These are the activations of a small neural network, seen along a few directions. Each row is one input.
In each table, some parts of the input vary, and every possible input appears once, in random order.
Descriptions start from the smaller parts, as in this example, which fits no table here: one of 4 places along a line, together with either a single point or one of 9 places along a line or (one of 3 separate values, together with one of 5 places around a ring).
Shared parts are said once, and a part with two or three values counts as separate values.
In the rows, 128 means zero.

Other details of the inputs vary at random and push rows far along two fixed directions, the same in every table; ignore that.

A family of inputs:
row 1: [123 128 143 139 146 171 135  90 157 124 111  85 161]
row 2: [105 120 142 131 146 172 151 123 193 132  94 136 120]
row 3: [113 137 123 141 139 168 162  92 178 104 106 116 155]
row 4: [138 114 115 147  89 131 158 112  80 126 107 181 115]
row 5: [125 104 165 131 153 171 111 115 173 157 101  94 125]
row 6: [105 129 139 139 141 160 163 109 193 120 108 113 121]
row 7: [128 119 129 142  67 110 149 122  91 146 123 135  92]
row 8: [131 111 150 133 152 179 110  97 157 140 100  98 160]
row 9: [153 101 156 146  92 112 136 112  74 156 123 115  88]
row 10: [129 124 138 144  84 112 145 125  82 157 110 145  90]
row 11: [127 132 112 149  75 123 154 111  77 123 109 163 119]
row 12: [106 146 101  90 190 102 100 202 165 102 169 140 132]
row 13: [119 125 128 146  76 115 156 128  93 139 111 160  85]
row 14: [135 145 110  99 200  90 116 179 170  88 178 120 124]
row 15: [154 117 136 152 100 126 141 101  61 134 111 144 115]
row 16: [107 119 151 125 137 165 113 121 178 163  99  99 135]
row 17: [113 130 143 124 130 162 137 108 195 139 108 115 123]
row 18: [111 145 134 133 138 170 134 102 164 130  94 106 164]
row 19: [141 107 147 151  93 114 146 113  75 151 126 123  87]
row 20: [112 153 105  83 175  92  86 186 167 107 182 118 136]
row 21: [134 115 135 152  94 114 169 120  96 128 107 171  75]
row 22: [152 121 118 151  82 118 161  98  80 121 119 150 117]
row 23: [144 147  79 100 118  49  93 176  55 100 194 163 131]
row 24: [118 138 130 139 148 172 157  97 178 102  92 132 149]
row 25: [110 140 124 131 120 167 138  99 173 118 107  96 166]
row 26: [111 129 153 126 130 155 129 113 177 151 107  77 137]
row 27: [128 118 142 129  67 107 121 119  83 172 122 129 100]
row 28: [114 122 123 147  68 111 160 122  92 140 125 143  92]
row 29: [169 111 170 156  80 108 151 111 111 138 136 166  83]
row 30: [153 110 140 139  83 121 118  95  62 149 123 128 124]
row 31: [142 122 126 143  73 113 137 102  64 144 119 123 133]
row 32: [165 124  99 110 158  64  95 181  37 107 183 166 123]
row 33: [105 133 132 126 136 177 125 111 163 142  94 112 170]
row 34: [161 143  81 106 135  52 107 168  61  94 192 175 121]
row 35: [113 163  84 100 183  99 111 171 151  73 180 119 168]
row 36: [122 117 166 122 139 164 110 106 174 156 110  83 129]
row 37: [130 144 102  93 197 103  74 175 140 106 169 118 173]
row 38: [133 130 125  94 214 106  87 193 149 114 171 120 127]
row 39: [115 116 143 134 145 169 137 117 194 139  98 126 119]
row 40: [135 122 151 134 146 168 125  89 156 128 108  77 162]
row 41: [139 143  93 101 206 109  98 170 156  83 168 145 157]
row 42: [123 112 136 137  81 119 136 134  81 169 110 151  96]
row 43: [141 126  92 107 134  49  96 202  68 118 187 172  92]
row 44: [151 133 165 144 134 166 139  88 191 111 121 128 157]
row 45: [123 148  89  95 188 108  85 178 151  91 171 133 167]
row 46: [ 98 134 145 131 131 157 139 113 178 147 109  86 136]
row 47: [135 124 126 133  66 114 120 102  67 155 120 132 134]
row 48: [121 160  95  98 191  96 100 168 141  90 179 104 173]
row 49: [122 121 109 142  72 130 146 120  76 135 110 169 125]
row 50: [122 124 163 136 156 169 133 113 174 141  98  98 119]
Each input here is: one of 2 separate values, together with either a single point or (one of 4 places along a line, together with one of 6 places around a ring).
Changing only the choice among 2 separate values turns row 50 into row 15. The same change can be made to row 26. Which row results?
Answer: row 31
Start at row 43 and move only the place on the ring of 6, one step at a time. The first step leads to row 12. Which rows follow, in order?
Answer: row 13, row 28, row 7, row 20
Which other rows does row 10 become when the place on the ring of 6 takes its other values? List them by row number.
Answer: row 16, row 26, row 27, row 42, row 46

A family of inputs:
row 51: [124 126 104 134  87 116 131 120  65 137 116 142 121]
row 52: [137 117 158 129 134 103 122 155 108 153 136 125  79]
row 53: [123 136 157 140 125 163 143 106 186 127 106 122 138]
row 54: [130 131 104 126 123 111 127 131  88 129 126 134 135]
row 55: [153 129 114 125 131 100 125 124  94 107 153 128 128]
row 56: [141 136  91 105 195  87 111 178 120  84 170 149 122]
row 57: [126 134 149 149  98 148 165  92 139 131  96 131 114]
row 58: [147 120 108 137 126 102 134 130  70 107 153 137 130]
row 59: [137 125 121 135  68 108 125 117  82 137 137 141 124]
row 60: [161 112 131 144  85 112 129 106  80 130 137 143 121]
row 61: [124 126 140 137 134 163 153  93 181 117 106 112 128]
row 62: [150 143 123 128 118  90 129 129  76 113 148 136 125]
row 63: [147 118 152 124 131  89 104 153  74 154 147 116  97]
row 64: [ 88 128 134 148 103 184 166  94 176 133  86 111 137]
row 65: [126 129 105 116 118 112 105 149  91 127 142 145 139]
row 66: [140 127 122 121 114 108 113 129 100 141 140 139 134]
row 67: [152 132 131 124 121  97 109 137  78 131 148 151 126]
row 68: [111 104 166 140  87 159 125 100 128 185  92  86 106]
row 69: [145 128 100 104 189  93 100 185 125  91 175 160 128]
row 70: [132 131 114 113 115 103 101 141  98 132 152 140 131]
row 71: [102 125 121 142  94 159 154 105 133 140  86 136 115]
row 72: [146 123 104 126 143 110 119 132  83 113 138 137 130]
row 73: [138 116 117 136  89 117 127 125  70 147 120 154 130]
row 74: [141 112 139 120 123  85 105 154  80 161 149 113  99]
row 75: [140 129 122 142 103 116 137 116  60 133 112 146 122]
row 76: [149 101 148 126 134 108 105 138  94 153 143 105  98]
row 77: [110 149 132 105 210 158 109 159 214 102 130 120 164]
row 78: [ 97 126 130 128 122 175 133 120 178 137  96 130 139]
row 79: [131  93 169 145 113 153 139 109 140 169 100 107  81]
row 80: [135 126 160 153  81 162 143  78 132 146  94 119 142]
row 81: [106 133 148  98 209 137 101 170 221 137 142  77 129]
row 82: [111 114 143 156 121 188 171  83 174 126  87 113 134]
row 83: [151 106 122 139 104 125 123 118  72 135 124 153 126]
row 84: [105 157 123 107 216 153 119 152 209  95 124 109 159]
row 85: [108 106 162 138  96 149 135 120 142 176 100 106  84]
row 86: [138 138 114 125 111 101 132 122  98 123 140 125 133]
row 87: [128 123 158 145 100 156 145  99 141 149  95 145 115]
row 88: [131 152 104 113 187  81 125 184 118  80 179 145 132]
row 89: [110 147 127  97 199 145 106 152 227 113 142 111 159]
row 90: [123 110 158 144 117 188 145  81 185 146  86 124 126]
row 91: [144 122 131 139 102 122 124 125  69 138 119 155 130]
row 92: [103 144 118 101 202 155 110 160 220 109 132 117 166]
row 93: [139 111 148 152  93 154 152  91 148 133 106 137 115]
row 94: [135 154  95 100 173  69 119 178 133  89 182 139 126]
row 95: [128 131 108 134 117 110 139 130  90 121 140 128 142]
row 96: [113 151 126 104 189 140 113 151 231 102 148 106 164]
row 97: [127 147  86 100 184  80 113 186 123  95 167 148 128]
row 98: [128 140 110 122 103 105 126 125  98 120 142 124 130]
row 99: [119 127 147 159  95 168 161  81 116 138  88 114 145]
row 100: [159 115 122 124 123 100 107 130  80 127 153 149 122]
row 101: [118 133 104 130 110 114 133 132  89 117 142 127 138]
row 102: [103 128 147 142  90 178 148  91 192 141  92 116 133]
row 103: [100 149 123  94 191 149 100 154 225 110 144 111 155]
row 104: [110 123 129 153  96 153 172 102 135 136  98 130 125]
row 105: [146 134 117 123 113  95 115 138 104 124 155 135 140]
row 106: [100 140 131 129 116 159 149 105 184 124 105 110 131]
Describe the family of inputs behind these rows.
Answer: one of 2 separate values, together with one of 4 places along a line, together with either a single point or one of 6 places around a ring
Changing only the choice among 2 separate values turns row 75 into row 84. The same change can be made to row 105. Which row results?
Answer: row 96
Changing only the choice among 2 separate values turns row 68 into row 85. The same change can be made to row 83. Which row results?
Answer: row 69
Start at row 100 and move only the place on the ring of 6, one step at a time. The first step leads to row 83. Which rows follow, in order?
Answer: row 72, row 58, row 55, row 60
Which other rows agree with row 69 in the choice among 2 separate values and the place on the line of 4? List them by row number.
Answer: row 56, row 61, row 79, row 82, row 90, row 93
Which other rows does row 57 become when the choice among 2 separate values takes its other values? List them by row number.
Answer: row 62

A family of inputs:
row 107: [113 151 114 104 176 146 104 136 196 101 149  94 183]
row 108: [150 126 100 132 104  86 137 144  73 110 150 188 104]
row 109: [130 138  92 102 181 107  97 168 124  92 167 136 157]
row 110: [110 141 157 122 159 178 119 100 200 136 104  70 163]
row 111: [110 138 152 123 161 177 121 101 198 135 101  66 162]
row 112: [ 99 138 115  92 180 119  98 180 172 132 148 107 130]
row 113: [110 124 135 158  71 167 179  71 142 142  78 124 122]
row 114: [ 94 114 158 146  71 169 145  99 141 185  72 118 105]
row 115: [118 141 110 123 134 126 139 127 152 102 137 126 133]
row 116: [147 134 107 128  91  79 123 141  55 120 159 155 130]
row 117: [131 120 134 154  73 149 164  93 113 137  89 167 115]
row 118: [100 145 136 129 160 188 145 107 212 113  92 118 159]
row 119: [148 138 121  98 189  98  83 169 130 109 167 131 146]
row 120: [133 140 130 104 193 126  93 154 149 114 147 114 151]
row 121: [125 157 100 102 172  94 102 167 124  93 176 120 162]
row 122: [152 121 101 129 103  90 118 143  55 120 153 173 126]
row 123: [ 98 138 127  96 176 137  92 165 206 135 142 102 140]
row 124: [162 121 119 133 108  45 131 166  33 123 175 157  76]
row 125: [116 157 105 111 171 114 129 152 165  89 151 119 146]
row 126: [112 117 153 156  82 207 153  63 158 156  58 122 159]
row 127: [117 104 174 164 102 199 165  74 167 163  59 110 114]
row 128: [139 115 151 143  83 145 132  85 117 157 106 112 123]
row 129: [115 113 135 158  79 181 170  75 141 139  72 144 119]
row 130: [135 140 139 110 176 111 112 156 172 110 162 109 133]
row 131: [161 116 116 131 107  45 132 163  35 125 178 157  75]
row 132: [143 131 117 144  65  91 155 119  69 124 134 170 102]
row 133: [131 138 124 105 199 127  94 156 154 113 143 107 152]
row 134: [142 126  96 133 112  85 145 147  66 111 144 181 103]
row 135: [154 125  89 130 107  63 121 164  14 115 162 180 114]
row 136: [106 141 124  95 169 112  91 179 173 132 152 118 133]
row 137: [128 145  92 103 164  94 102 163 121  91 177 119 156]
row 138: [121 126 156 131 165 161 130 125 180 130 113 113 130]
row 139: [114 120 138 161  83 179 174  79 137 141  66 143 122]
row 140: [131 113 116 147  86 135 145 106  75 141 106 150 129]
row 141: [148 105 154 151  92 128 145 113  99 150 112 155  95]
row 142: [138  95 154 157  86 150 153  97 107 153  96 140  90]
row 143: [118 124 140 156  63 168 171  69 150 141  84 131 124]
row 144: [123 123 139 122 164 163 116 115 165 136 108 101 149]
row 145: [150 113 128 140  80  93 133 115  47 150 132 134 100]
row 146: [126 115 112 116  97  81 113 169  68 150 151 152  81]
row 147: [124 132 130 102 203 153  92 140 189 113 135  94 161]
row 148: [130 128 130 112 198 124 114 161 169 110 150 117 130]
row 149: [149 133 116  99 188 100  82 166 132 109 170 130 143]
row 150: [111 119 136 155  70 173 161  69 124 152  80 108 144]
row 151: [172 108 119 131 111  56 120 166  40 125 174 183  76]
row 152: [131 116 166 151  73 167 142  68 131 166  83 104 130]
row 153: [120 141 131 101 190 142  96 135 191 112 145  75 161]
row 154: [126 126 153 128 146 151 130 117 191 130 128  97 130]
row 155: [120 148 109 108 183 131 105 155 148 100 147 127 169]
row 156: [138 126 111 145  71  97 143 119  44 133 131 145 120]
row 157: [115 162 110 109 174 116 127 152 171  89 154 122 149]
row 158: [124 104 165 159  79 167 161  76 142 157  88 105 102]
row 159: [112 114 135 136  77 124 136 134  91 171 104 136  89]
row 160: [142 126 142 135 117  97 136 138  98 131 147 132  98]
Changing only one part turns row 131 into row 154. The same change can be made to row 145. Which row results?
Answer: row 128
Describe the family of inputs behind these rows.
Answer: one of 6 places around a ring, together with either a single point or (one of 2 separate values, together with one of 4 places along a line)
Which other rows agree with row 157 in the place on the ring of 6? List them by row number.
Answer: row 110, row 114, row 118, row 120, row 121, row 138, row 155, row 160
Which other rows does row 137 become when the place on the line of 4 takes its other values? List them by row number.
Answer: row 115, row 153, row 158
